These are the activations of a small neural network, seen along a few directions. Each row is one input.
Each table varies a few parts of the input and shows all the possible inputs, shuffled.
Descriptions start from the smaller parts, as in this example, which fits no table here: one of 8 places around a ring, together with either a single point or one of 9 places along a line or (one of 3 separate values, together with one of 4 places along a line).
Shared parts are said once, and a part with two or three values counts as separate values.

Table:
row 1: 34, 392, 312, 286, 33, -232, -95, 205, 66, 175, 142, -67, -456, 172
row 2: -273, 237, -310, -855, -60, -233, -421, -107, 102, -125, 59, 578, 139, -214
row 3: 0, 14, 566, 274, 141, 129, 86, 64, -228, 232, 129, -6, -356, 39
row 4: 10, 39, -2, -41, 49, 111, -402, -44, 439, -122, 326, -248, -343, 327
row 5: 310, -64, 110, 569, -77, 363, 307, -361, 1, -34, -358, 77, 576, 107
row 6: 7, -426, 292, 33, 480, 301, 145, -386, 227, -199, 167, -252, 339, 499
row 7: 321, 414, -170, 501, -493, 180, -280, 19, 190, 39, -161, 41, -32, -81
row 8: 466, -4, 285, 552, -113, 127, 468, 185, -249, 25, -674, 227, 504, 189
row 9: -3, -324, 242, -51, 184, 484, -217, -171, 143, -70, 336, -187, -230, 185
row 10: 311, 129, -379, 547, -643, -257, 314, 733, -110, 155, -259, -167, -67, -232
row 11: 458, 104, 234, 464, -421, 312, 69, 413, -382, 179, -473, 259, 0, -101
row 12: -154, 59, -63, 335, -112, -439, 358, 352, 7, 176, 337, -429, -459, -46
row 13: -200, -287, -378, 10, -99, -89, 49, 107, 367, -147, 520, -613, -348, 116
row 14: 2, -95, 628, 362, 431, -63, 455, -154, -122, 84, -59, -63, 196, 340
row 15: 498, 484, -12, 486, -508, -44, -122, 572, -82, 114, -444, 190, -81, 7
row 16: -213, -183, 184, -553, 517, 46, -298, -266, -193, 4, 100, 6, -241, -97
row 17: -200, 162, -76, -533, 385, -334, -491, -141, 96, -37, 100, -39, -355, 60
row 18: -313, -157, -5, -826, 369, 22, 180, -449, -72, -175, -157, 528, 809, -44
row 19: -230, -264, 239, -479, 809, -115, 69, -472, -97, -115, -89, -81, 338, 220
row 20: -283, -92, -48, -892, 64, 159, -210, -238, -187, -84, 53, 617, 247, -368
row 21: -533, -90, -710, -767, -173, -417, 10, 76, 34, -161, 253, 234, 144, -427
row 22: 120, 66, -542, 563, -629, -28, 159, 179, 152, 61, 24, -320, -23, -316
row 23: -429, -157, -466, -468, 251, -526, -46, 17, 14, -76, 298, -395, -360, -142
row 24: 295, 42, 68, 483, -387, 544, -87, -133, -114, 103, -171, 111, 58, -195
Q: Changing only one part turns row 15 into row 7. The same change can be made to row 11. Which row results?
A: row 24
Q: Describe the family of inputs behind these rows.
A: one of 4 places along a line, together with one of 6 places along a line
Q: Start at row 13 and move only the place on the line of 4, one step at a time. The first step leads to row 4. Which rows follow, in order?
A: row 9, row 6
Q: Which other rows does row 22 become when the place on the line of 6 takes its other values? List them by row number.
A: row 10, row 12, row 13, row 21, row 23

Table:
row 25: -154, -168, 562, -327, 571, 236, -151, -417, -160, -47, 59, 433, -3, 149
row 26: -331, 90, -154, -582, 42, -211, -512, 96, -112, -23, 111, 360, -521, -242
row 27: -404, -270, -80, -254, 578, -248, 316, -506, 126, -85, 258, -526, 239, 149
row 28: 400, 57, 454, 579, 152, 199, -86, 114, 59, 164, -3, -516, -262, 382
row 29: 339, 441, -40, 97, -413, -1, -297, 588, -65, 165, -195, 89, -449, -194
row 30: -444, -181, -482, -551, 94, -342, 124, -13, 280, -177, 531, -403, -10, 12
row 31: -433, 65, -25, -265, 100, -188, -411, -245, 209, 44, 572, -153, -609, -19
row 32: -454, 14, -560, -719, -16, -526, -27, 7, -86, -18, 147, 76, 167, -370
row 33: 454, 168, 708, 345, 38, 452, 22, 97, -195, 152, -248, 124, 124, 291
row 34: 169, 166, -479, 420, -677, -225, 258, 415, -176, 125, -207, 23, -30, -465
row 35: -114, -222, 339, -214, 575, 153, -235, -433, 68, -8, 329, -375, -332, 243
row 36: 239, 264, 59, 413, -280, -2, -229, 437, 286, 138, 230, -316, -571, 117
row 37: 327, 21, -267, 479, -549, 72, 293, 123, -95, -87, -568, 466, 402, -112
row 38: -265, -144, -337, -634, 177, -260, -9, -275, 47, -268, -202, 528, 595, -113
row 39: 19, 25, -388, 742, -519, -187, 330, 295, 159, 66, 216, -396, -154, -143
row 40: -296, -363, 159, -495, 557, -72, 386, -356, -25, -160, -49, 242, 582, 85
row 41: 328, -218, 272, 544, -223, 405, 594, 91, -207, 75, -359, 8, 536, 80
row 42: 468, 442, 182, 192, -306, 320, -296, 160, -60, 34, -450, 422, 69, 65
row 43: 250, -281, -2, 787, -76, 182, 485, 137, 4, 37, -84, -650, 151, 182
row 44: -97, 92, 80, -556, 175, 244, -555, -316, -57, -126, -89, 565, 75, -99
Q: Describe the family of inputs behind these rows.
A: one of 4 places along a line, together with one of 5 places around a ring
Q: Which other rows does row 44 become when the place on the ring of 5 takes its other values? List them by row number.
A: row 25, row 26, row 31, row 35
Q: Which other rows does row 38 become when the place on the ring of 5 takes its other values? List them by row number.
A: row 27, row 30, row 32, row 40

Table:
row 45: -183, 103, -153, -249, -10, -121, -302, -103, 130, 74, 393, -196, -444, -209
row 46: 411, 158, 219, 162, -125, 255, -237, 227, -141, 163, -271, 106, -107, -58
row 47: -210, -19, 108, -208, 547, -352, -82, -48, 127, -165, 116, -244, -77, 458
row 48: -199, 33, -160, -99, -314, -7, -9, 333, 2, 43, 358, -105, -298, -169
row 49: 101, 173, -274, 581, -399, 45, 101, 21, 222, -65, -74, -77, 296, 58
row 50: -211, 40, -293, -272, 87, -50, -504, -23, 221, -193, 341, -188, -290, 210
row 51: 256, 486, 260, 383, -279, 326, -175, 47, -15, 92, -200, 272, -17, 151
row 52: -285, 202, -438, -716, -134, -113, -233, 3, -50, -149, -3, 418, 142, -360
row 53: 87, 486, 130, 372, -79, -251, 256, 175, 42, 80, -251, 11, 118, 280
row 54: -87, -255, -323, -199, 133, 8, -49, -243, 414, -254, 221, -305, 50, 267
row 55: -170, 47, -21, -654, 293, -512, 141, -68, -117, -16, -212, 406, 318, -96
row 56: -18, -247, 311, -5, 356, 211, 54, -449, 71, 50, 139, -133, 29, -9
row 57: 171, -21, 220, 160, -101, 129, -28, 85, -276, 113, -176, 207, -354, -89
row 58: 339, -108, 161, 409, 5, 316, 47, 51, -177, 29, -265, -92, 338, 34
row 59: 63, -320, 229, -122, 381, 264, -69, -410, 259, -227, 29, -111, 134, 379
row 60: 190, 449, -199, 325, -543, -30, -188, 187, 249, 49, -70, 111, -153, -40
row 61: -118, 124, -299, 76, -398, -53, -2, 267, -181, 11, -17, -71, -392, -194
row 62: -273, -176, -236, 7, 145, -41, -12, -259, 122, -19, 378, -374, 2, -117
row 63: -87, -236, -351, 338, -237, -63, 271, 79, -132, -55, -27, -195, 1, -131
row 64: 20, -16, 89, 147, 94, -433, 403, 208, -228, 97, -213, -51, -223, 39
row 65: 26, -40, 259, -282, 300, 211, -433, -210, 185, -112, 82, 56, -265, 314
row 66: 413, 124, 262, 551, -191, 288, 175, -188, 112, -9, -247, 155, 327, 187
row 67: 145, -64, -352, 345, -256, 63, 56, 226, 20, -11, -135, -296, 250, -109
row 68: 235, 210, -271, 92, -403, -13, -233, 390, 42, 90, -130, -113, -192, -210
row 69: -132, -167, 36, -506, 146, 186, 80, -375, -170, -92, -234, 447, 635, -87
row 70: 75, -118, 368, -10, -21, 177, -40, 149, -79, 143, 174, 171, -264, -73
row 71: -50, 28, 350, -165, 269, 156, -313, -249, -1, 152, 193, 27, -363, -79
row 72: -172, -103, 216, 64, 225, -377, 311, 305, -134, 97, 199, -123, -76, 69
row 73: -40, 25, 122, -642, 95, 48, -286, -189, -147, -9, -199, 656, 188, -226
row 74: 106, -388, 321, 147, 63, 234, 329, -52, -13, 50, 127, 12, 124, 10
row 75: -186, -246, -230, 65, -214, 66, 368, 144, 86, -18, 298, -248, 88, -79
row 76: 98, -282, 153, 407, 32, 194, 258, -88, -312, -6, -170, 14, 89, 7
row 77: -184, 42, 224, -184, 458, -413, 120, -129, 36, 122, 170, -240, -232, 48
row 78: 131, 247, 52, 142, 64, -226, 211, 380, -155, 127, -312, -203, 72, 107
row 79: -260, -171, -493, -463, 8, -127, 17, -192, -10, -182, -10, 295, 545, -283
Q: Describe the family of inputs behind these rows.
A: one of 5 separate values, together with either a single point or one of 6 places along a line
Q: Changing only the choice among 5 separate values turns row 46 into row 68. The same change can be made to row 65. Which row results?
A: row 50
Q: Which other rows does row 69 become when the choice among 5 separate values takes its other values? List them by row number.
A: row 52, row 55, row 73, row 79
Q: Which other rows agree with row 49 in the choice among 5 separate values? List them by row number.
A: row 54, row 62, row 63, row 67, row 75, row 79

Table:
row 80: -157, 142, -204, -462, -43, -197, -300, 72, 175, -66, 207, -18, -235, -2
row 81: 227, 105, 143, 147, 52, 296, -272, -163, 37, -71, -215, 178, 107, 180
row 82: -232, -150, 97, -161, 547, -253, 121, -220, 84, -10, 230, -274, -45, 237
row 83: -87, -270, 83, -76, 173, 86, 119, -57, 136, -17, 291, -346, -142, 130
row 84: -81, 323, -192, 51, -274, -229, -163, 150, 98, 58, 122, 122, -102, -179
row 85: 4, -149, -221, -201, -56, 131, 379, -211, -191, -156, -413, 390, 905, -120
row 86: -91, -157, 440, -362, 480, 163, -29, -336, -201, 20, -72, 248, 123, 25
row 87: -140, -348, -418, -22, -89, -109, 600, -88, 33, -121, -128, -187, 667, -78
row 88: 141, 318, 266, 288, -102, 198, 42, -89, -70, 68, -201, 296, 212, 119
row 89: 52, -146, 333, -221, 197, 314, -119, -152, -36, -45, -28, 220, 94, 76
row 90: -173, -33, -185, -454, -78, -74, -265, 77, 60, -48, 289, 25, -279, -147
row 91: -268, -330, 142, -190, 461, -92, 190, -223, -46, -17, 263, -271, -107, 85
row 92: -67, -173, 25, -55, 250, -112, 49, -82, 225, -87, 263, -309, -70, 282
row 93: 18, -49, 98, 407, -133, 68, 306, 12, 55, 125, 187, -255, -66, -15
row 94: 53, -237, -52, 347, -58, 198, 12, -48, 120, -50, 148, -361, -168, 94
row 95: 301, 76, 304, 368, -139, 222, 78, 235, -321, 89, -395, 211, 59, -43
row 96: 13, 215, -331, -98, -272, -47, -372, 55, 164, -64, 48, -61, -281, -60
row 97: -90, -16, 386, -358, 542, 4, -87, -331, -90, -16, -127, 242, 183, 178
row 98: -331, 91, -144, -584, 261, -379, -243, -88, -1, -33, 188, 53, -188, -43
row 99: 66, 53, 242, -200, 243, 176, -156, -164, 22, -88, -60, 223, 143, 265
row 100: -11, 45, -318, -92, -293, 107, -326, 70, 103, -38, 104, 33, -335, -225
row 101: -362, -38, -70, -565, 258, -197, -212, -73, -86, 10, 247, 48, -200, -236
row 102: 213, -27, 2, 542, -76, -248, 252, 302, -25, 16, -99, -313, -95, 152
row 103: 94, -56, -64, 345, -16, 69, -20, -67, 241, -47, 76, -413, -122, 240
row 104: 90, 297, -218, 149, -319, -297, -124, 471, -57, 54, -168, -4, -222, -160
row 105: 118, 114, -213, 126, -407, -201, -61, 444, -191, 89, -77, 44, -308, -266
row 106: 143, 78, 347, 266, -123, 298, 55, -97, -138, 110, -131, 329, 186, -65
row 107: 211, -84, 54, 539, -127, -46, 305, 347, -87, 144, -51, -349, -167, 1
row 108: 55, 124, 60, 455, -60, -98, 253, 7, 176, 91, 145, -260, -12, 129
row 109: 340, 217, 277, 375, -81, 52, 26, 212, -212, 58, -443, 193, 122, 110
row 110: -91, 189, -196, 25, -371, -53, -70, 175, 34, 119, 141, 190, -224, -300
row 111: 241, -19, 229, 111, -46, 496, -211, -169, -28, 50, -194, 132, 57, 23
row 112: -199, -102, -701, -440, -301, -244, 242, 26, 18, -125, -148, 245, 508, -387
Q: Describe the family of inputs behind these rows.
A: one of 3 separate values, together with either a single point or (one of 2 separate values, together with one of 5 places along a line)
Q: Changing only the choice among 3 separate values turns row 85 into row 87. The same change can be made to row 86. Which row results?
A: row 91
Q: Which other rows does row 92 become when the choice among 2 separate values takes its other values? List them by row number.
A: row 83
